Each row below holds a small network's activations on one input, seen along a few directions.
In each table, some parts of the input vary, and every possible input appears once, in random order.
A made-up example of a description, with smaller parts first: one of 4 places along a line, together with either a single point or one of 9 places along a line or (one of 3 separate values, together with one of 5 places around a ring).
Shared parts are said once, and a part with two or three values counts as separate values.
In the rows, zero is written as 128.

Other details of the inputs vary at random and push rows far along two fixed directions, the same in every table; ignore that.

A family of inputs:
r1: [ 89 169  99 101  49 112 204  98 118 144 120 133 153]
r2: [148  96 127 135 130  93  90 129 162 201 163 149 128]
r3: [134 103 111 129 130  83  90  99 180 182 147 163 147]
r4: [ 97 170 112  98 124 123 195 139  54 107 115 107 108]
r5: [101 179 120 105 124 108 198 136  65  99 104 106 126]
r6: [132 111  94 138 151 108 105 100 185 182 143 155 172]
r7: [158 111 181 150 249 187  25 185 114  13 104 106 114]
r8: [165 105 108 145 136 137 116 119 172 198 160 138 163]
r9: [143  92 119 134 133  97  97 116 159 197 171 153 113]
r10: [ 82 160 125  99  74 117 180 127  90  84  78 117 109]
r11: [151  94 202 163 205 182  25 169 137   6  89 110  87]
r12: [150  89 200 158 199 191  16 186 129  12  92 105  85]
r13: [101 174 140 107  81 132 195 128  80  87 109 107 123]
r14: [145  94 128 143 105 139 107 117 182 195 166 142 154]
r15: [160 101 100 146 138 141 123 106 167 195 167 145 149]
r16: [121 182 117 112 109 127 205 130  70  92 104 103 134]
r17: [140  91 120 143 108 144 114 104 176 191 173 148 140]
r18: [106 189 100 104 105 128 193 119  81  81  92 112 146]
r19: [133  76 122 148 106 128 103 115 177 199 155 146 110]
r20: [104 172 136 100 103  83 180 137  60  98 108 114 100]
Description of these inputs: one of 4 places along a line, together with one of 5 places around a ring.
The inputs of r13 and r1 match in every part but the place on the line of 4. If r11 is changed in the same way as r13 into r1, which row does it become?
> r10
A walk changes only the place on the ring of 5. It starts at r17 and steps to r15. List the rest of the walk in order.
> r4, r9, r19
A walk changes only the place on the line of 4. It starts at r18 and steps to r16. List the rest of the walk in order.
> r8, r15

A family of inputs:
r21: [ 94 137  78 105  69 126 214 101 104 213 162 131 118]
r22: [166 108 116 158 128 116 105  84 226 193 156 162 194]
r23: [118 179 159 116  80 154 207 148  55  55 104  88 110]
r24: [127 124 192 147 137 143  78 155 127  30  82 107  97]
r25: [147 112 138 142 188 178  48 113 164  48 119 145 150]
r26: [114 189 148  97  90 141 210 173  31  86 105  79 121]
r27: [167 114 107 151 151 106  93 113 214 217 161 154 207]
r28: [101 128 152 121 110 146  99 143 110  49  90 123  86]
r29: [106 181 102  71  40  14 223  91  66 212 192 150 111]
r30: [118  62 104 145 127 109  79 108 204 220 155 169 117]
r31: [128 123 188 132 160 134  72 183 108  53  83 102 109]
r32: [ 99 124  89 108  78  62 196 120 119 229 117 131 107]
r33: [172  73 103 166 159 136 104 119 180 244 178 146 137]
r34: [161 117 121 154 237 147  67 144 143  77 109 123 143]
r35: [ 70 193  91  87 122 128 207 118  45  58  89 113 126]
r36: [159  84 159 150 171 209  48 137 153  64 144 125 113]
Describe the family of inputs behind these rows.
> either a single point or (one of 3 separate values, together with one of 5 places around a ring)
Which other rows does r31 become when the choice among 3 separate values takes its other values? List them by row number.
> r26, r27
